These are the activations of a small neural network, seen along a few directions. Each row is one input.
In each table, some parts of the input vary, and every possible input appears once, in random order.
Descriptions start from the smaller parts, as in this example, which fits no table here: ring(8) and (point or (values(2) and line(4)) or ring(9)).
Shared parts are said once, and a part with two or three values counts as separate values.
(in the rows, 128 means zero)

Table:
x1: [135 108 120 113 113  35 103 166 104 175  79 182 201]
x2: [ 85  94 148  86 104 131 148 212 103 220 158 167 116]
x3: [185  95 115 102 182 181 230 100 124 207  66 155 199]
x4: [135 125  36 141 172 171 127  73 185  98 152 101 101]
x5: [108 146 121 246 112  71 186  98 161 119 139 117 138]
x6: [156  88  99 148 117  27 116 152 106 206  81 186 187]
x7: [ 83  40  84 127 136 136 215 161  70 193 105 201 148]
x8: [130 100  25 138 170 185 174  50 168  68  99 129  95]
x9: [187 148 177  52 153 188 141 185 125 204 113  75 193]
x10: [191 121 127 105 186 167 184 124 139 238 118 127 205]
x11: [153 116 155 103  79  37  94 177 122 202  80 179 149]
x12: [152  62  88 145 115  42 164 127  90 174  29 215 179]
x13: [ 84  93 145  78 108 143 127 247  73 190 154 121 142]
x14: [121 109 129 190 146  86 130  49 137  86 172 144  98]
x15: [131 145 154 139 159 165  58  84 164  68 142 145  45]
x16: [170 142 146  70 182 174 172 139 138 207 116 123 219]
x17: [157 146 149  72  47  55  65 206  65 180  84 131 166]
x18: [119 136 182 145 107  97 108  76 154  81 172 137  62]
x19: [108 200 171 170  39 101 134 152 119  92 140  61 121]
x20: [128  94  90 180 196 166 126  35 131  43  90 180  75]
x21: [117  84 117 186 144 100 177  25 121  56 118 173  92]
x22: [133 119 101 184 198 153  79  58 147  72 143 151  81]
x23: [ 91 124 142  56  74 149 120 241  46 197 162 121 132]
x24: [104 172 177 201  72  82 163 123 177 115 137 109 102]
x25: [189 150 180  61 150 178 162 151 155 233 117 121 167]
x26: [ 67  87 114  95 137 128 156 201  85 193 157 169 168]
x27: [151 115 152  94  82  50  72 212  91 172  76 131 176]
x28: [138 181  84  66 102 202  78 129 147  71 156  50  82]
x29: [112 139 121 148 193 161  67  73 145  42 140 147  96]
x30: [114 145  55 106 168 179 115  88 183  68 150  98 116]
x31: [102 170 173 192  75  95 140 158 146  86 132  62 130]
x32: [132 152  89  96 134 184 105  99 201  93 152  95  64]
x33: [105 121 109 242 110  85 234  75 145  88  86 146 130]
x34: [195 180 175  30 119 196 135 179  99 211 121  74 183]
x35: [136 174 149 108 125 184  29 115 107  45 147  98  63]
x36: [ 88  66  95 130 140 121 169 186  86 224 159 174 154]
x37: [117 134 179 137 110 110  85 112 123  52 167  91  90]
x38: [100 130 148 155 142  94 117  65 135  56 169 140 113]
x39: [124 165 177 115  74 117  79 107  96  58 176  90  80]
x40: [131 150  86  88 137 195  84 134 173  65 148  50  91]
x41: [129 143 151 130 161 177  35 120 133  39 138  98  72]
x42: [ 86 166 141 210 107  79 173 113 158  89 135 112 153]
- The inputs of x30 and x4 match in every part but one. If x42 is changed in the same way as x30 into x4, which row does it become? => x5
- The inputs of x1 and x17 match in every part but one. If x16 is changed in the same way as x1 into x17, which row does it become? => x34
- What is each input in this table made of? => line(6) and (values(3) or line(4))

Table:
x43: [128 110 116 139  77  32 101 166  96 149  80 163 158]
x44: [ 91  91  48 159 175 175 174  79 151  89 142 143  98]
x45: [148 166 185  56  96 164 153 220 109 226 145  75 183]
x46: [124 172 166 223  96  65 123  57 166  34 128 107  95]
x47: [134  68 105 118 204 158 132  84 115 141 122 201 119]
x48: [111 127 183 157  66  44 190 195  98 213 120 141 189]
x49: [136 132 164  50 148 183  42 156 101 126 162 124  92]
x50: [146 102 126 124 151 139 240 149 126 243 104 151 207]
x51: [162 210 165 122 129 182  85  82 184  50 157  40  91]
x52: [ 58 116 107 192  85  81 124 123 120  58 156 134  75]
x53: [162  84  60 105 164 124 152 122 126 179  65 172 176]
x54: [ 94 156 107  92 117 199  87 150 138  73 183  69  69]
x55: [165 147 119  39 109 149  64 194 112 162 105  97 152]
x56: [100  92 162 152 116  64  81 129  84 111 137 190  98]
x57: [159 147 107 192 187 159 172  13 196  66 115 115 118]
- What is each input in this table made of? => values(3) and line(5)
- Change only the line(5) part in x57. List by row number the other rows that result. => x44, x47, x50, x53
- Change only the values(3) part in x46. List by row number the other rows that result. => x51, x57
- Change only the values(3) part in x56. List by row number the other rows that result. => x47, x49

Table:
x58: [124 146 159 112 112 140 123 164 120 147 142 112 124]
x59: [139 143 139 126 116 109 138 140 129 134 116 114 139]
x60: [110 160 127 169 129 146 106  72 165  31 159  92  68]
x61: [126 132 147 100 124 142 100 159 111 141 136 130 116]
x62: [ 99 116 118 144 114 110 157 142 128 143 128 137 134]
x63: [141 129 127 114 128 111 115 136 120 128 110 132 130]
x64: [144 127 119 110 126 152 131 138 128 140 114 119 139]
x65: [125 144 139 119 111 127 122 153 116 147 136 103 141]
x66: [133 137 142  98 137 165 125 152 123 151 138 119 124]
x67: [125 120 144 155 126 108 144 119 133 128 123 129 135]
x68: [125 124 130 151 111 104 150 121 127 139 132 135 125]
x69: [148 133 122 112 141 135 140 128 132 139 112 121 139]
x70: [127 129 127 107 123 129  99 148 107 141 131 121 132]
x71: [108 106 101 130 140 136 160 131 131 148 124 144 134]
x72: [134 126 135 130 128 111 119 111 120 124 110 150 135]
x73: [137 141 135 141 122 109 127 133 145 139 125 125 144]
x74: [114 146 116 156 141 147  82  68 156  26 153 110  61]
x75: [119 151 110 156 154 172 107  60 168  33 156  98  68]
x76: [128 106 133 142 139 110 121 115 124 123 117 146 127]
x77: [146 132 118 127 147 134 129 121 149 144 122 131 144]
x78: [135 137 136 124 101 126 129 150 125 136 118 112 139]
x79: [141 130 129 129 141 134 145 103 133 134 111 139 144]
x80: [135 129 132  86 133 156 128 146 127 147 144 115 139]
x81: [101 102 107 131 127 112 134 138 119 138 122 155 126]
x82: [132 140 146 142 116 109 142 115 129 130 115 132 144]
x83: [116 108 117 145 133 110 133 129 109 120 127 156 129]
x84: [128 125 137  88 120 132 102 153 115 137 142 126 130]
x85: [128 110 119 139 124 106 127 117 118 133 126 152 117]
x86: [137 122 125 112 113 128 106 146 116 130 112 130 130]
x87: [140 127 123 129 134 110 104 129 136 134 120 142 135]
x88: [113 122 128 158 121 109 156 133 118 126 132 138 138]
x89: [134 110 127 141 152 134 146 107 136 132 119 136 135]
x90: [123 112 111 144 146 134 158 121 121 130 128 145 138]
x91: [134 134 122 105 136 153 124 141 119 151 133 110 141]
x92: [126 139 149 100 107 130 126 158 124 143 148 108 139]
x93: [135 114 113 137 137 130 152 109 130 143 128 142 126]
- The inputs of x87 and x77 match in every part but one. If x85 is changed in the same way as x87 into x77, which row does it become? => x93
- What is each input in this table made of? => values(3) and (point or line(11))
- List by row number the other rows that have the values(3) part in common with x82. => x58, x59, x60, x62, x65, x67, x68, x73, x78, x88, x92

Table:
x94: [124 117 187 189 113  69 114  68  91  73 118 180  84]
x95: [159  92 133 145 219 164 142  38 124  90 105 171 124]
x96: [ 83 109 163 203 147 121 147  94  90  71 156 150 114]
x97: [103 120 157 175 123  67 200 167 118 200 135 146 205]
x98: [ 96  92 108 164 106  30  82 116 127 127 128 202  97]
x99: [174 139 160  71 197 213  83  85 116  96 134 123 117]
x100: [ 95 155 104 233 118  96 150  87 171  51 149  89 121]
x101: [113 138  84 189 126 153 194  50 196  75 142  95  91]
x102: [147 202 165 141  71  94  58 120 175  57 130  67  78]
x103: [126 188 115 110 112 203 137 105 193  79 166  52  81]
x104: [110  85  68 125 109 145 217 131  98 144  83 149 132]
x105: [123 159 186 104 108 111 139 218 110 207 163  85 190]
x106: [111 126 142  91  89  78  22 167 125 134 150 141  87]
x107: [145 134 148  79  44  86  77 190  75 125  80 112 132]
x108: [129 128  96  56  92 192 156 180  89 151 111  95 122]
x109: [ 73 125 115 105 127 127  56 194 120 132 189 114 113]
x110: [147 151 162  71 118 173 182 184 130 234 154  98 153]
x111: [182 125  86  49 142 185 101 153  95 149  71 111 169]
x112: [135 154 222 113  98 117  55 122  91  78 138 125  73]
x113: [125 106 137 141 134 128 242 135 143 228 123 154 166]
x114: [166 153 215  91  66  65 104 194 119 207 127 115 167]
x115: [137 164 128 221  85  45 116  63 171  54 112 119  89]
x116: [105 199 139 153 105 145  92 144 171  55 168  41 111]
x117: [129 103 115 150  60  39 139 138  78 118  57 174 144]
x118: [120 140 171  84 141 226 135 114 111  98 173 110  71]
x119: [162  86  60 118 165 137 162 108 106 141  38 166 177]
x120: [140  69  54 131 215 128 111  95 160 144 114 196 131]
x121: [ 95 152 196 126 132 169  89 148  88  76 177  99 103]
x122: [147 120 184 162  82  21 165 142 124 200 101 179 181]
x123: [104 137 120  92  82 133 112 214  68 125 117  83 157]
x124: [103 114  90  68 137 187 103 164 143 155 185 127  77]
x125: [166 143  72 173 190 137 143  24 201  71 100 108 135]
x126: [ 86  69  62 140 155 138 163 115 152 148 158 180  86]
x127: [176 105 130 136 188 123 186 113 152 227  76 174 213]
x128: [198 147 154  67 166 169 125 157 138 234 111 116 202]
x129: [ 58  85  83 178 143  79 117 143 125 125 166 171 124]
x130: [106  91 142 159 157 177 193  62 118  94 148 157  80]
x131: [ 86 100  89 164  98  86 173 163  73 117  93 141 170]
x132: [179 190 102  95 170 188  85  74 195  76 128  63 128]
x133: [157 111  80  59 191 178  50 139 149 151 144 142 124]
- What is each input in this table made of? => values(2) and line(4) and line(5)
- The inputs of x120 and x133 match in every part but the values(2) part. If x113 is changed in the same way as x120 into x133, which row does it become? => x110
- The inputs of x118 and x130 match in every part but the values(2) part. If x102 is changed in the same way as x118 into x130, which row does it become? => x115
- Change only the values(2) part in x109. List by row number the other rows that result. => x129
- Change only the line(4) part in x94. List by row number the other rows that result. => x95, x96, x130
- A walk changes only the line(5) part. It starts at x114 and steps to x107. List the rest of the walk in order. => x106, x112, x102
- Change only the line(5) part in x128. List by row number the other rows that result. => x99, x111, x132, x133

Table:
x134: [124  89 118 146 168 143 146  92 122 127 121 177 109]
x135: [116 142  88 161 125 119 145  92 134 115 125 149 124]
x136: [165 131 138  91 138 148 181 160 133 218 103 121 193]
x137: [103 110 134  82 101 130 138 216  87 202 140 134 154]
x138: [118 126 124 171 117 119 136 126 147  94 100 121 106]
x139: [114 136 149 138 104  97 136 104 158 102 147 126 103]
x140: [148 109 149 107  99  64 114 177  83 194  91 163 177]
x141: [111 163 157 133 140 143 103 123 135  84 141 115 127]
x142: [141 148 124 125 144 153  72 124 155 114 154 104  94]
x143: [142 138 113  74 133 176  93 115 130  87 129 104 101]
x144: [118  97  94 152 157 111 144 101 138 104 133 130 143]
x145: [135 147 148 156 111 134 128 106 113  96 152  91 106]
- What is each input in this table made of? => values(3) or line(9)
- Which of the alternatives is x140? => values(3)
